Each row below holds a small network's activations on one record, seen along a few directions.
Each row is followed by the record's values for the fields KOTA, ZOD, FUTEZ, VEKI.
A field that a record lacks is written absent.
Other fields move the rows too, some of them a lot.
In the rows, 500 means zero.
Strong random noise was added to every row along 21 fixed directions; ignore it. To show where, here is one row again and again, with new noise each time:
[763 372 513 480 540 587 352 397 509 456 581 383 532 511 543 620 759 510
 539 692 534 458 440 395 646 703 493 760 535 549 728 366 715]
[454 542 566 686 410 385 536 447 412 615 427 743 514 617 552 520 509 449
 437 593 422 415 292 587 533 392 488 400 628 379 409 689 476]
[455 548 420 495 340 606 622 553 583 680 541 479 446 508 527 471 271 582
 608 546 579 622 462 546 542 576 370 548 617 316 727 789 765]
[288 734 543 809 351 367 581 438 259 487 491 629 663 545 391 283 380 751
 567 536 709 456 572 612 526 652 317 501 464 477 630 659 562]
[272 478 450 238 362 456 160 783 508 600 577 588 541 471 623 701 356 704
 559 501 489 608 683 246 537 350 626 239 434 502 338 460 487]
[324 321 566 615 471 565 576 504 571 630 527 745 311 540 410 578 317 398
 533 327 265 514 658 430 537 369 482 454 372 572 403 547 452]
[333 628 305 667 558 491 446 521 555 398 371 330 482 561 657 453 716 162
 199 636 632 490 479 245 399 730 507 656 548 209 718 365 589]
[510 486 494 141 543 746 822 392 371 452 864 424 482 546 420 545 419 797
 419 276 360 766 672 699 631 421 391 584 442 309 471 443 775]
[299 618 385 531 486 422 521 405 206 576 681 498 416 552 671 647 664 603
 588 777 366 514 372 499 484 688 471 399 552 458 321 118 234]
[348 315 354 574 513 571 632 586 421 424 594 656 540 312 685 580 466 412
 709 521  28 631 530 597 676 332 319 666 458 362 472 536 529]
[563 498 421 515 572 569 532 633 579 561 532 391 351 650 432 439 479 445
 485 432 583 476 460 438 534 499 517 480 532 459 586 490 510]
[810 442 699 466 706 708 737 152 396 447 529 230 305 337 148 754 460 412
 479 647 501 485 388 878 572 651 247 572 535 563 399 754 434]
[497 642 329 832 683 619 687 748 524 472 312 439 749 436 384 308 623 295
 540 482 523 552 607 484 579 345 760 559 390 424 587 278 490]
[584 392 476 452 567 468 389 675 462 304 655 479 228 700 625 370 602 557
 458 329 449 399 374 342 611 403 418 605 456 554 677 517 398]
[395 549 344 599 482 511 661 604 638 685 417 350 253 567 455 477 257 490
 543 462 639 382 600 600 609 462 417 250 675 669 355 403 661]
[757 385 585 577 634 543 620 574 338 529 318 537 556 545 242 527 539 498
 624 454 547 533 299 562 453 417 632 344 292 602 282 647 358]
[495 738 533 446 494 398 518 362 391 500 579 393 473 564 488 541 383 436
 512 449 508 340 594 505 506 574 558 400 487 595 614 512 296]
[423 292 524 261 528 560 122 622 589 652 582 533 441 454 512 715 627 444
 418 706 369 546 615 368 429 328 531 529 526 473 399 309 480]
[565 515 462 421 405 436 513 352 238 467 574 706 417 865 550 604 513 605
 256 245 416 456 446 418 545 567 508 657 372 554 384 392 596]
[373 500 535 431 701 288 615 326 531 600 604 277 350 431 446 827 419 108
 557 582 254 500 513 645 390 666 327 273 491 174 648 615 656]
[275 666 160 422 311 476 653 494 419 372 503 386 502 519 740 566 151 582
 508 232 479 441 857 357 671 677 409 455 435 702 349 370 535]
[767 599 376 389 402 658 535 489 645 694 459 373 500 501 511 787 308 360
 500 571 475 558 425 462 565 639 578 651 579 392 619 745 523]
[680 753 777 515 374 467 415 282 627 594 569 544 433 483 533 582 501 579
 371 630 573 290 474 516 628 404 685 387 673 689 609 612 337]

[524 592 504 280 605 241 114 818 762 189 623 429 778 490 505 399 483 562
 359 191 626 574 611 260 500 445 505 267 324 173 568 820 573] : KOTA: kogis / ZOD: nula / FUTEZ: kabit / VEKI: keras
[456 447 395 425 711 656 771 405 572 667 848 430 958 545 268 614 426 374
 793 412 220 584 834 752 753 496 540 409 678  96 463 293 740] : KOTA: absent / ZOD: nula / FUTEZ: topa / VEKI: keras
[542 518 376 607 417 130 456 318 681 681 585 725 757 683 532 431 282  55
 598 301  85 125 698 525 329 539 362 604 532 486 487 610 136] : KOTA: geze / ZOD: pok / FUTEZ: topa / VEKI: gagu
[238 283 603 376 644 445 582 500 413 538 299 298 390 434 531 487 658 248
 439 696 525 381 649 601 394 241 560 226 628 550 600 328 789] : KOTA: geze / ZOD: pok / FUTEZ: topa / VEKI: gagu
[513 792 458 599 447 545 574 519 571 418 566 524 145 461 625 622 386 634
 386 331 559 700 342 481 705 616 524 563 412 503 615 494 805] : KOTA: geze / ZOD: pok / FUTEZ: topa / VEKI: rik
[666 510 510 441 558 421 627 394 556 667 511 608 457 668 407 404 449 308
 522 303 376 530 430 609 333 446 564 544 354 475 661 552 736] : KOTA: absent / ZOD: pok / FUTEZ: topa / VEKI: gagu
[630 594 319 465 455 443 515 631 438 571 236 264 574 463 672 693 447 299
 487 732 545 415 420 613 616 434 552 625 665 453 801 635 790] : KOTA: absent / ZOD: pok / FUTEZ: zet / VEKI: gagu
[762 546 420 229 525 558 683 663 371 429 547 321 391 595 443 577 490 869
 344 275 469 595 523 632 478 368 517 691 310 647 434 378 487] : KOTA: geze / ZOD: nula / FUTEZ: topa / VEKI: rik
[300 414 397 558 518 536 579 519 278 712 501 431 544 756 401 624 488 329
 422 664 385 338 684 662 545 470 423 771 729 332 703 368 529] : KOTA: geze / ZOD: nula / FUTEZ: topa / VEKI: keras
[560 387 514 586 599 551 640 405 429 343 535 461 443 390 444 432 489 513
 676 437 465 522 453 572 607 594 355 501 412 596 458 570 528] : KOTA: absent / ZOD: pok / FUTEZ: kabit / VEKI: gagu
[505 642 557 579 544 517 267 648 592 529 500 528 418 440 329 374 453 603
 456 562 700 566 430 615 491 456 393 567 549 438 611 600 617] : KOTA: absent / ZOD: pok / FUTEZ: zet / VEKI: rik
[617 519 207 491 654 513 322 923 708 611 508 315 481 476 340 466 407 499
 607 532 488 597 482 619 411 465 329 598 504 391 395 464 427] : KOTA: absent / ZOD: nula / FUTEZ: topa / VEKI: rik
[889 435 514 456 599 137 533 763 561 311 578 330 621 861 426 621 646 740
 284 233 571 307 450 368 640 539 524 417 394 365 570 595 469] : KOTA: geze / ZOD: nula / FUTEZ: kabit / VEKI: keras
[655 252 642 734 543 436 505 525 517 602 585 546 635 693 333 295 892 649
 607 654 577 504 394 326 289 724 520 667 314 381 833 421 478] : KOTA: kogis / ZOD: nula / FUTEZ: topa / VEKI: gagu
[385 828 466 928 534 306 504 373 367 503 513 602 465 592 404 508 506 448
 492 481 550 442 496 486 522 842 519 524 327 548 552 272 443] : KOTA: geze / ZOD: pok / FUTEZ: zet / VEKI: gagu
[646 181 604 659 516 695 932 276 593 452 313 211 383 592 381 461 512 416
 406 505 684 165 679 447 594 627 428 507 654 807 475 549 375] : KOTA: absent / ZOD: pok / FUTEZ: zet / VEKI: keras
[310 650 541 553 641 124 362 353 360 331 740 492 597 593 503 579 382 348
 682 390 390 321 527 576 615 708 315 179 522 301 547 675 439] : KOTA: absent / ZOD: nula / FUTEZ: topa / VEKI: keras
[719 433 421 594 551 617 452 793 551 270 373 244 346 505 514 469 624 733
 233 536 666 431 487 473 646 387 354 773 479 672 464 518 364] : KOTA: absent / ZOD: pok / FUTEZ: zet / VEKI: rik
[446 521 447 250 661 518 571 560 400 753 425 240 437 394 332 618 416 352
 565 656 399 495 725 807 376 263 561 427 546 639 507 221 540] : KOTA: absent / ZOD: pok / FUTEZ: zet / VEKI: gagu
[432 626 622 714 208 482 369 624 595 838 486 815 635 572 310 539 258 784
 516 580 572 433 674 535 583 362 559 580 568 605 558 657 373] : KOTA: kogis / ZOD: nula / FUTEZ: kabit / VEKI: keras
[840 625 500 572 564 423 773 262 590 587 491 509 414 722 471 481 720 405
 186 468 453 481 162 628 290 630 517 579 537 351 400 441 409] : KOTA: absent / ZOD: nula / FUTEZ: zet / VEKI: keras
[704 602 560 483 574 579 445 439 543 236 476 420 403 486 471 669 439 517
 309 284 555 552 427 445 671 602 520 516 371 511 424 752 558] : KOTA: absent / ZOD: nula / FUTEZ: topa / VEKI: rik
[410 485 526 492 505 398 341 657 486 306 577 580 478 616 560 656 497 663
 183 364 445 484 540 442 674 398 367 502 495 343 340 613 511] : KOTA: kogis / ZOD: pok / FUTEZ: zet / VEKI: keras
[345 773 740 729 297 321 484 473 626 595 546 669 589 490 515 488 534 745
 286 660 584 484 549 466 460 553 555 435 567 300 774 680 403] : KOTA: geze / ZOD: nula / FUTEZ: zet / VEKI: rik
[746 879 612 449 412 349 767 453 566 678 420 415 547 428 580 604 484 539
 323 529 381 392 574 678 458 172 868 500 454 666 705 458 381] : KOTA: geze / ZOD: pok / FUTEZ: topa / VEKI: gagu
[254 450 345 563 493 554 694 714 171 584 211 418 730 488 553 770 504 330
 613 668 453 626 535 379 455 481 768 433 408 296 504 414 459] : KOTA: geze / ZOD: pok / FUTEZ: topa / VEKI: keras
[636 605 481 505 607 533 546 616 581 729 548 308 392 647 315 684 376 332
 572 511 482 434 465 430 448 598 692 466 511 411 698 558 159] : KOTA: absent / ZOD: nula / FUTEZ: zet / VEKI: gagu
[382 209 571 679 405 471 636 465 502 438 453 781 651 418 664 442 485 488
 734 384 189 483 614 492 635 322 475 538 427 596 544 587 718] : KOTA: kogis / ZOD: nula / FUTEZ: topa / VEKI: keras
[463 512 618 428 245 567 267 417 563 669 340 543 526 208 635 754 398 550
 711 820 595 470 631 228 529 601 760 405 509 894 568 478 373] : KOTA: absent / ZOD: pok / FUTEZ: kabit / VEKI: gagu

Which values does each new row have?
[636 306 357 279 580 485 587 592 312 384 502 434 702 649 607 421 768 561
 416 462 434 582 480 444 399 404 548 577 352 418 347 323 502] : KOTA: absent / ZOD: pok / FUTEZ: topa / VEKI: gagu
[516 474 341 410 564 757 581 415 317 463 458 356 457 547 501 440 437 308
 616 488 489 492 462 500 443 589 498 617 487 595 381 476 208] : KOTA: absent / ZOD: pok / FUTEZ: topa / VEKI: rik
[223 240 303 413 489 680 397 705 539 506 396 430 539 632 456 245 320 310
 529 384 691 441 735 396 498 369 372 565 651 427 552 593 742] : KOTA: absent / ZOD: nula / FUTEZ: topa / VEKI: keras
[616 227 504 359 717 485 412 480 524  71 421 375 626 325 515 433 640 281
 500 358 484 549 477 334 413 625 346 451 281 442 372 750 379] : KOTA: absent / ZOD: pok / FUTEZ: zet / VEKI: keras
[551 527 418 389 556 465 563 463 741 441 635 483 584 572 601 323 544 371
 360 251 323 426 621 408 402 444 556 476 508 445 429 414 247] : KOTA: kogis / ZOD: nula / FUTEZ: zet / VEKI: keras
[532 442 624 535 594 478 407 747 421 711 674 440 439 683 291 584 699 790
 541 698 498 458 562 534 540 417 587 531 506 492 658 228 326] : KOTA: geze / ZOD: pok / FUTEZ: topa / VEKI: rik
[476 597 362 617 516 391 701 611 530 416 510 329 737 394 578 684 502 575
 606 464 412 571 741 466 696 678 557 513 369 381 722 332 797] : KOTA: geze / ZOD: pok / FUTEZ: topa / VEKI: rik
[430 447 673 617 581 643 596 489 638 307 465 425 609 442 536 203 834 496
 167 644 662 458 505 477 508 267 539 481 695 261 555 569 518] : KOTA: absent / ZOD: pok / FUTEZ: topa / VEKI: gagu
[730 755 469 484 545 447 781 531 670 718 345  91 480 559 229 649 408 605
 205 624 849 514 533 701 307 637 488 332 510 391 427 592 552] : KOTA: absent / ZOD: pok / FUTEZ: topa / VEKI: keras
[347 463 410 710 546 554 569 589 442 579 248 547 535 623 251 454 361 251
 419 412 610 616 503 428 236 687 440 590 291 246 483 740 467] : KOTA: absent / ZOD: pok / FUTEZ: topa / VEKI: rik
[497 310 408 522 469 499 461 569 700 449 414 574 514 368 640 513 596 447
 373 504 354 571 585 344 364 425 423 643 339 530 321 421 537] : KOTA: absent / ZOD: pok / FUTEZ: topa / VEKI: gagu
[478 406 661 593 531 793 752 509 548 300 451 409 670 400 385 396 581 645
 374 417 656 551 764 385 632 356 664 521 453 511 532 534 486] : KOTA: absent / ZOD: nula / FUTEZ: topa / VEKI: keras
[622 794 611 497 508 646 586 494 620 592 428 380 555 301 436 466 608 539
 250 695 644 596 516 602 369 274 738 637 522 454 636 380 454] : KOTA: absent / ZOD: pok / FUTEZ: zet / VEKI: keras
[338 523 431 468 304 417 407 421 565 662 570 683 449 459 645 602 338 524
 484 512 288 467 714 508 469 432 416 657 455 639 462 393 541] : KOTA: absent / ZOD: pok / FUTEZ: topa / VEKI: keras
